These are the activations of a small neural network, seen along a few directions. Each row is one input.
Each table varies a few parts of the input and shows all the possible inputs, shuffled.
A made-up example of a description, with smaller parts first: line(4) and (point or ring(11) or (values(3) and ring(8))).
Shared parts are said once, and a part with two or three values counts as separate values.

Rows:
r1: -.19  .01  .15  -.09  -.02  -.15  .29  -.26  .12  -.10  .42  -.23  -.25  -.22  -.13
r2: .35  .11  -.10  .15  -.01  .13  -.25  .38  .09  .26  -.36  .47  .01  .08  .21
r3: -.34  -.13  .40  -.19  -.14  -.15  .17  -.33  -.05  .15  .16  -.04  -.23  -.20  -.07
r4: -.49  .22  .17  -.13  -.04  -.34  .23  .45  -.17  -.33  .02  .37  -.13  -.35  .05
r5: -.42  .13  .14  .09  .19  -.17  .31  -.10  .39  -.25  .57  -.14  .00  .07  .13
r6: -.47  .13  .21  -.12  -.27  -.19  .20  .32  .21  .10  -.05  .33  -.17  -.29  .05
r7: .48  -.16  .08  .09  .11  .18  -.27  -.26  -.18  .31  -.13  .11  -.06  .18  .09
r8: .33  -.28  -.05  .19  -.05  .14  -.35  -.05  -.06  .25  -.43  .16  -.16  .11  .27
r9: -.46  -.01  -.23  -.42  -.31  .07  .24  -.19  -.11  -.23  .06  -.81  .51  -.06  -.71
r10: .40  .09  -.18  .35  .44  .14  -.12  -.03  .25  -.08  .28  .01  .17  .45  .30
r11: .33  .21  -.14  .13  .23  -.03  -.23  .50  -.28  -.17  -.29  .51  .04  .02  .21
r12: -.49  -.24  .27  -.09  -.30  -.19  .09  -.12  .07  .10  -.14  .01  -.33  -.27  .11
r13: .36  -.05  -.55  -.16  -.06  .39  -.19  -.11  -.26  -.06  -.23  -.67  .68  .34  -.54
r14: .63  -.03  -.17  .18  .23  .17  -.14  -.19  -.01  .07  .12  -.08  -.07  .16  .04
What do these inputs look like to the network?
Answer: values(2) and (point or line(6))
Changing only the values(2) part turns r5 into r10. The same change can be made to r1. Which row results?
Answer: r14
Which other rows does r7 become when the values(2) part takes its other values? List them by row number.
Answer: r3
Which other rows does r8 become when the values(2) part takes its other values? List them by row number.
Answer: r12

Rows:
r15: .16  .21  -.18  -.23  -.02  .05  .10  .18  -.31  -.21  -.06  -.08  .16  -.13  -.36
r16: .22  .27  -.18  .00  .13  .10  .11  .02  .25  -.02  .37  -.18  .20  .10  -.22
r17: .25  .13  .03  -.03  .00  -.07  -.08  .29  -.25  .04  -.19  .43  -.23  -.26  .02
r18: -.19  -.30  .02  -.09  -.19  .09  -.16  -.17  -.13  .09  -.45  -.16  .09  .09  .03
r19: .03  -.19  .03  .10  -.08  .19  .00  -.32  .34  .30  .08  -.21  .05  .24  .08
r20: -.05  .03  -.05  .12  -.16  .03  -.11  .40  .20  .17  -.32  .37  -.01  .02  .23
r21: .40  .13  .13  .14  .27  -.07  -.03  .02  -.06  .04  .23  .35  -.27  -.06  .17
r22: -.12  -.09  -.02  .13  .00  -.09  -.24  .29  -.06  -.06  -.43  .30  -.05  .02  .33
r23: -.09  .00  -.16  .12  .26  .05  -.01  -.10  .07  -.31  .12  -.27  .28  .33  .10
r24: .04  -.07  .07  .06  .07  -.14  -.20  .24  -.39  -.08  -.28  .39  -.12  -.11  .19
r25: .31  .20  -.14  -.03  .25  .04  .13  -.08  -.09  -.23  .37  -.19  .07  .03  -.22
r26: .20  -.09  .02  -.23  -.21  .08  -.01  -.16  -.30  .17  -.20  -.07  -.13  -.21  -.29
r27: -.04  .01  -.20  -.12  .04  -.03  -.04  .14  -.42  -.36  -.15  -.16  .22  -.02  -.19
r28: .31  .21  .10  .17  .14  -.01  -.05  .11  .27  .25  .24  .36  -.14  .02  .17
r29: .04  -.09  .02  .34  .25  -.10  -.20  .03  .16  -.10  -.01  .18  -.14  .18  .48
r30: -.76  .10  .51  -.07  -.11  -.41  .37  .14  .19  -.13  .28  .39  -.38  -.41  .19
r31: -.16  .11  -.28  -.07  -.17  .16  .07  .29  .14  -.07  -.20  -.14  .38  .13  -.15
r32: .15  .21  .05  -.02  -.11  .01  -.08  .37  .06  .29  -.19  .48  -.05  -.14  .01
r33: -.01  -.29  .06  -.15  -.14  .01  -.14  -.21  -.44  .04  -.29  -.11  -.02  -.07  -.11
r34: .36  -.10  .07  -.02  .06  .07  .02  -.41  -.08  .14  .22  -.19  -.22  -.06  -.14
r35: .07  .29  -.22  -.19  -.14  .11  .09  .27  .03  .01  -.06  -.07  .29  -.06  -.37
r36: -.86  .18  .26  -.30  -.10  -.33  .57  .03  .12  -.33  .41  -.14  .00  -.28  -.16
r37: .14  -.29  .11  .06  .13  .00  -.11  -.46  -.22  .01  .12  -.23  -.11  .09  .03
r38: .10  .03  -.01  .31  .10  .02  -.08  .14  .41  .14  .10  .25  -.09  .17  .39
r39: -.03  -.31  .02  .14  .06  .06  -.14  -.41  .11  .03  -.02  -.32  -.04  .21  .17
r40: -.11  -.19  -.06  -.08  -.35  .18  -.05  -.04  .15  .30  -.34  -.14  .10  .05  -.08
r41: .12  -.01  -.01  -.20  -.33  .14  -.03  -.06  .04  .38  -.20  -.07  .00  -.14  -.30
r42: .27  -.02  .04  .01  -.06  .13  .00  -.31  .26  .35  .22  -.18  -.08  .02  -.15
r43: -.01  .10  -.24  .12  .10  .15  .10  .03  .36  -.10  .23  -.24  .29  .28  .00
r44: .20  -.07  .12  .26  .32  -.15  -.17  -.01  -.18  -.11  .14  .27  -.21  .06  .35
r45: -.24  .01  -.19  -.08  -.01  .06  -.04  .16  -.14  -.28  -.31  -.16  .38  .17  -.04
r46: -.81  -.11  .43  -.26  -.32  -.28  .41  -.28  .15  .00  .28  -.18  -.35  -.39  -.10
r47: .11  .00  -.16  .09  .30  -.05  -.01  -.11  -.21  -.39  .27  -.27  .13  .14  -.04
What do these inputs look like to the network?
Answer: values(3) and (point or (values(2) and ring(5)))
List by row number the other rows that have the values(3) part in common with r40.
Answer: r18, r19, r26, r33, r34, r37, r39, r41, r42, r46
Which other rows does r36 become when the values(3) part takes its other values? List them by row number.
Answer: r30, r46
List by row number the other rows that have the values(3) part in common with r44.
Answer: r17, r20, r21, r22, r24, r28, r29, r30, r32, r38

Rows:
r48: -.95  .23  .30  -.29  -.37  -.42  .26  .67  -.03  -.13  -.35  .54  -.14  -.53  .06
r49: .20  .40  -.01  .27  .30  -.12  -.11  .59  .23  .02  .15  .67  .05  .09  .35
r50: .12  -.19  .04  .05  .11  .14  -.17  -.43  -.06  .06  .05  -.31  .18  .27  -.05
r51: .38  -.20  -.03  -.14  -.16  .09  -.25  -.03  -.47  .24  -.50  .14  -.12  -.18  -.14
r52: -.44  -.04  .41  -.11  .11  -.29  .46  -.55  .17  -.09  .78  -.27  -.47  -.30  -.07
r53: .14  -.07  -.09  .35  .18  -.08  -.14  .17  .08  -.13  .08  .20  -.14  .09  .36
r54: -.88  .15  .08  -.56  -.39  -.13  .35  .26  -.31  -.31  -.25  -.19  .37  -.28  -.50
r55: .09  -.09  -.14  .10  .22  .12  -.10  -.15  -.11  -.15  .10  -.26  .34  .37  .03
r56: .28  -.15  .05  .12  .19  -.05  -.19  -.30  -.15  -.01  .09  -.09  -.20  .01  .07
r57: .22  -.24  -.04  -.22  -.24  .29  -.23  -.16  -.38  .31  -.54  -.09  .26  .09  -.27
r58: .25  -.06  -.13  .18  .29  -.08  -.12  -.02  -.20  -.22  .15  -.03  -.03  .10  .16
r59: .26  -.21  .01  .03  -.27  .09  -.28  .16  -.18  .33  -.57  .37  -.22  -.19  .06
r60: .27  -.20  .12  .12  -.19  .06  -.21  -.07  -.02  .37  -.23  .25  -.38  -.10  .16
r61: .38  .20  -.20  .09  .37  .04  .00  .11  -.16  -.32  .10  .08  .05  .12  .07
r62: .34  .30  -.50  .01  .14  .25  .04  .18  .15  -.17  .19  -.40  .58  .30  -.35
r63: -.53  -.10  .10  -.20  -.11  -.03  .53  -.69  .46  -.04  .71  -.80  -.08  -.05  -.33
r64: -.56  -.10  .45  -.18  -.02  -.14  .50  -.68  .26  -.07  .74  -.48  -.05  -.01  -.17
r65: .05  -.11  .26  .31  .12  -.15  -.26  -.01  .22  .24  -.04  .43  -.34  .03  .51
r66: .16  -.12  -.42  .09  .07  .19  -.05  -.15  .09  -.17  .06  -.58  .36  .34  -.10
r67: .15  .24  .02  .27  .31  -.05  -.08  .40  .21  -.07  -.03  .59  -.09  .14  .50
r68: .15  -.15  .30  .13  -.14  -.03  -.26  .03  .06  .53  -.29  .53  -.41  -.07  .38
r69: .02  -.02  .08  .36  .23  -.17  -.19  .27  .17  .03  .02  .48  -.17  .13  .59
r70: .22  -.22  .08  -.13  -.15  .26  -.17  -.39  -.22  .34  -.20  -.20  .11  .17  -.17
r71: -.51  -.07  .50  .06  -.05  -.32  .46  -.36  .46  -.04  .71  -.04  -.53  -.30  .17
r72: .15  -.16  .18  .04  -.22  -.01  -.32  .26  -.10  .49  -.63  .65  -.26  -.15  .28
r73: -.67  .00  .61  .08  .05  -.38  .39  -.27  .54  .16  .65  .25  -.60  -.29  .37
r74: -.72  .18  .10  -.48  -.31  -.33  .33  .39  -.40  -.38  -.21  .03  -.01  -.55  -.37
r75: .28  -.26  -.32  -.24  -.38  .36  -.19  -.16  -.18  .29  -.57  -.41  .29  .06  -.40
r76: .43  .37  -.22  .09  .35  -.02  -.04  .30  -.14  -.23  .28  .16  .18  .06  -.09
r77: .38  -.18  .09  -.05  -.08  .06  -.18  -.26  -.31  .28  -.16  .02  -.27  -.09  -.05
r78: -.84  .18  .13  -.31  -.42  -.33  .31  .58  -.11  -.29  -.28  .26  -.11  -.56  -.17
r79: .26  .19  -.16  .26  .26  .04  -.03  .30  .12  -.22  .03  .31  -.06  .11  .27
r80: .22  .16  -.20  .02  .30  .24  .02  -.01  -.07  -.25  .05  -.15  .42  .38  -.05
r81: .19  -.21  -.24  .03  -.03  .22  -.12  -.43  .14  .04  .01  -.63  .20  .24  -.19
r82: .27  .33  -.23  .02  .28  .17  -.02  .17  -.05  -.16  .23  -.07  .56  .33  -.21
r83: .16  -.16  .09  .29  .08  -.05  -.22  -.11  .13  .09  .02  .14  -.31  -.01  .28
r84: .28  .14  -.48  .01  .15  .31  .07  -.01  .13  -.26  .01  -.48  .44  .35  -.19
r85: -.81  .12  -.20  -.57  -.53  -.06  .40  .26  -.11  -.33  -.29  -.51  .39  -.31  -.64
r86: .29  -.25  -.21  -.15  -.30  .33  -.12  -.39  -.01  .33  -.24  -.52  .13  .14  -.31
r87: .32  .35  -.18  .26  .25  -.02  -.07  .49  .14  -.13  .21  .39  .08  .05  .12
Changing only one part turns r79 into r61. The same change can be made to r87. Which row results?
Answer: r76
What do these inputs look like to the network?
Answer: line(5) and (values(2) or line(6))
Which other rows does r64 become when the values(2) part takes its other values? List them by row number.
Answer: r54
Start at r48 and move only the line(5) part, one step at a time. The first step leads to r78. Which rows follow, in order?
Answer: r74, r54, r85
List by row number the other rows that have the line(5) part in common with r81.
Answer: r62, r63, r66, r75, r84, r85, r86
List by row number the other rows that have the line(5) part in common with r69.
Answer: r48, r49, r65, r67, r68, r72, r73

Rows:
r88: -.24  .08  -.13  .01  .00  .05  .12  .04  .25  -.13  .11  -.23  .27  .18  -.03
r89: -.11  -.07  .17  .15  -.04  -.09  .02  -.04  .31  .17  .10  .16  -.26  -.05  .25
r90: -.01  -.07  .29  .07  .09  -.15  .01  -.16  -.02  .10  .19  .20  -.31  -.11  .17
r91: -.11  -.06  -.02  .03  -.04  .06  .13  -.25  .30  .04  .23  -.32  .03  .10  -.04
r92: -.08  .22  .04  .02  .07  -.13  .06  .35  .00  -.13  .03  .34  -.03  -.11  .10
r93: .02  .07  .12  .04  .14  -.20  .02  .11  -.19  -.17  .11  .26  -.24  -.20  .11
r94: .00  -.07  .11  -.06  .09  .00  .12  -.38  -.03  -.03  .31  -.28  -.02  .04  -.12
r95: -.25  .08  .06  .12  .00  -.09  .02  .25  .26  -.01  -.02  .26  -.02  .03  .27
r96: -.18  -.07  -.09  -.07  -.24  .10  -.07  .15  .06  .11  -.37  -.01  .17  .05  -.02
r97: .94  -.01  -.35  .38  .38  .32  -.49  .03  -.06  .15  -.15  .12  .20  .47  .22
r98: .06  -.20  .14  -.13  -.15  .04  -.08  -.27  -.22  .21  -.16  -.07  -.12  -.09  -.11
r99: -.05  -.21  .02  -.05  -.28  .10  -.07  -.14  .11  .29  -.25  -.11  -.07  -.03  -.03
r100: -.02  .08  -.12  -.17  -.17  .05  -.03  .25  -.20  .00  -.31  .07  .16  -.09  -.19
r101: .09  -.07  -.03  -.16  -.09  -.02  -.07  .01  -.39  -.05  -.24  -.01  -.05  -.17  -.17
r102: .03  .07  -.07  -.08  .15  -.06  .13  -.10  -.20  -.30  .24  -.23  .05  -.05  -.19
r103: -.08  .22  -.15  -.10  .08  .01  .16  .14  .00  -.25  .16  -.15  .26  .03  -.20
What do these inputs look like to the network?
Answer: point or (values(3) and ring(5))
Which other rows does r103 become when the values(3) part takes its other values? List them by row number.
Answer: r92, r100
